These are the activations of a small neural network, seen along a few directions. Each row is one input.
In each table, some parts of the input vary, and every possible input appears once, in random order.
A made-up example of a description, with smaller parts first: values(2) and (point or ring(11) or (ring(5) and line(6))).
Shared parts are said once, and a part with two or three values counts as separate values.

Rows:
row 1: [ -1  25  18   3  17 -24 -12   4 -10 -19  22   5  23  -7  13  -8   0  14
 -14 -13]
row 2: [  2   8  26  12  17   6 -30   0   7  11  32   5  17 -10   5  -2  -3   0
 -18   6]
row 3: [  2 -31   2  -9  -6  24   8  -4   4   6  -8  10 -11  11  -7  -2 -16 -25
  -6  12]
row 4: [  4   3   5  -4  25  11 -13   5   2  13  15  -2  10  -9  11  -8  -8   3
  -4  11]
row 5: [  2  31   3  -5  23 -16  13   7  -5 -17   6  -6  22  -5   8 -15  -4  30
   9   1]
row 6: [  9   7   3   1  -3  10   8   7  -4 -14   0 -13   7 -11  -1  -3   8  12
   1   0]
row 7: [  9 -22   4   0   3  42  -8  -3   4   5   3  -8  -1 -13   5  -3   0 -14
   6  17]
row 8: [-17 -24 -41   3 -57 -32  -9 -21 -22  26 -28  26 -33 -42 -22  20  30 -24
  24  28]
row 9: [ -8 -17   4   8  -6  15   2 -12  23   3 -14  -8 -20  32   0  10  -8 -18
  14 -10]
row 10: [ -8  16 -14   6  -9 -27  11  11   8  -9 -16 -18 -10  43  -6   5   3  20
  -7 -33]
row 11: [  7   5  -9 -16  -4  -9  30   5  -7  -6 -12  10  -4  11  -7   5  -2   0
  -5 -20]
- What do these inputs look like to the network? => point or (values(2) and line(5))

Rows:
row 12: [  6   5 -10  -8   2 -19  23   5 -15 -25 -11   6  -7 -18   5  -3   4  13
  11  -5]
row 13: [-12  22   2   1   6 -29 -23 -10  -2  19  11   0  -5 -21   1  10  16   7
  10   7]
row 14: [  6  22 -22  -5   1 -14  22   3 -18 -15  -9  15  11 -25  -2  -3   2   8
  15  -3]
row 15: [-31   9  -2  25 -20 -20 -33   0   4  13  -8   6 -14  22   0  13  -6 -12
   3 -14]
row 16: [-31   3  -3  22 -15 -29 -30   1   6  10   3  -1 -18   5   4  14  -1  -3
  -2   4]
row 17: [  6  19  38   7  50   2   3  19  12 -21  24 -14  15  26  14 -22 -32  20
  -9  -9]
row 18: [-15  -4 -27  -3 -34 -27  -3  -4  -7   4 -13   5   2  36 -24  -1  17  10
  -4 -15]
row 19: [ 16  -7  -1  -1  -6  19  10   7 -14  -4 -13  -4  -3  -4  -7   0   6   5
   8  15]
row 20: [ 13 -17 -10   1  -8  16  15  -6  12  -4 -21 -14 -22  17   4   9  11  -9
   6 -15]
row 21: [  4  -2  -5   8   6   9  13   6 -11  -1  -2  -4   0 -22   9  -7  16   9
  27  12]
row 22: [  2 -23  10   5 -22  26   6 -16  26   7  -2 -14 -19  10   7  13  -3 -20
   9  -5]
row 23: [  3 -30   2  -1 -17  28  -4  -4  22   6   1 -12  -4   0  -7   8  -6 -17
   6  16]
row 24: [ -3  29 -24  -3 -17 -31  11  -9  -8   8  -1  12  13 -16 -19  -4  11  20
   2   1]
row 25: [ -5   2 -26 -13 -17  -8  14   4 -11 -11 -14 -10   3   6 -14  -3   0   9
  -1  -6]
row 26: [-13   9  10  18  -2 -33 -21 -14  -8  -3   7   9 -17 -12   3   8   5   2
  -2  11]
row 27: [ 17  35  33  -3  30  12  -4  19  -7 -28  39  -9  47 -17  24   1   1  23
 -39 -28]
row 28: [  3 -27   6  -5  13  22  -6   1  14  21   0   9 -17  -8   7   9 -11 -28
  -8   2]
row 29: [  7 -25   9 -14  12  22 -11   4  -1  23   3  16  -6 -13   8   5  -8 -21
  -7  16]
row 30: [ 10  -8  -7  -1  -9  23  11   0  -3   1 -22 -16  -3   6  -8   1   4  -3
  -3   7]
row 31: [ -3 -18   1   3  10  16  -4  -9   4   8   5   0  11 -31  12 -15  11 -11
  24  21]
row 32: [-12   5 -14  -1 -25 -31   7  -5 -17   1 -10   2   7  11 -21  -2  10  17
  -8  -6]
row 33: [ 10 -21  -7 -19  13  23 -24 -11 -11  31  12  16  16 -18   6  -2 -11 -21
  -4  20]
row 34: [ -2 -22  -6   0  -2  40  -8  -4  19  31   2   8 -27  15 -10  12 -11 -31
 -14  -5]
row 35: [  3  22  32   2  50   5  13   1  22 -26  19  -1  10  53   6 -20 -35  17
   0  -6]
row 36: [  1  11  -8   0 -15 -36  13  -7 -18  -9  -8  16   3  -7 -14  -1  10  19
  -4   0]
row 37: [  2 -22  17   1  -2  19   2  -3   6   4   0  -4  -2 -16   7   0   7 -12
  12  24]
row 38: [ -1  -4 -30 -15 -15 -10  14   5   2 -10 -21  -5  -6  20  -7   2   7  -2
   7 -23]
row 39: [ 18  38  43   0  34   7  -4  26   3 -29  29 -11  32   1  16 -20 -14  10
 -36 -16]
- What do these inputs look like to the network? => line(4) and (point or line(6))
- Changing only the line(4) part turns row 13 into row 16. The same change can be made to row 27. Which row results? => row 17
- Which other rows agree with row 15 in the line(4) part? List them by row number. => row 18, row 20, row 22, row 34, row 35, row 38
- A walk changes only the line(4) part. It starts at row 34 and steps to row 28. List the rest of the walk in order. => row 29, row 33
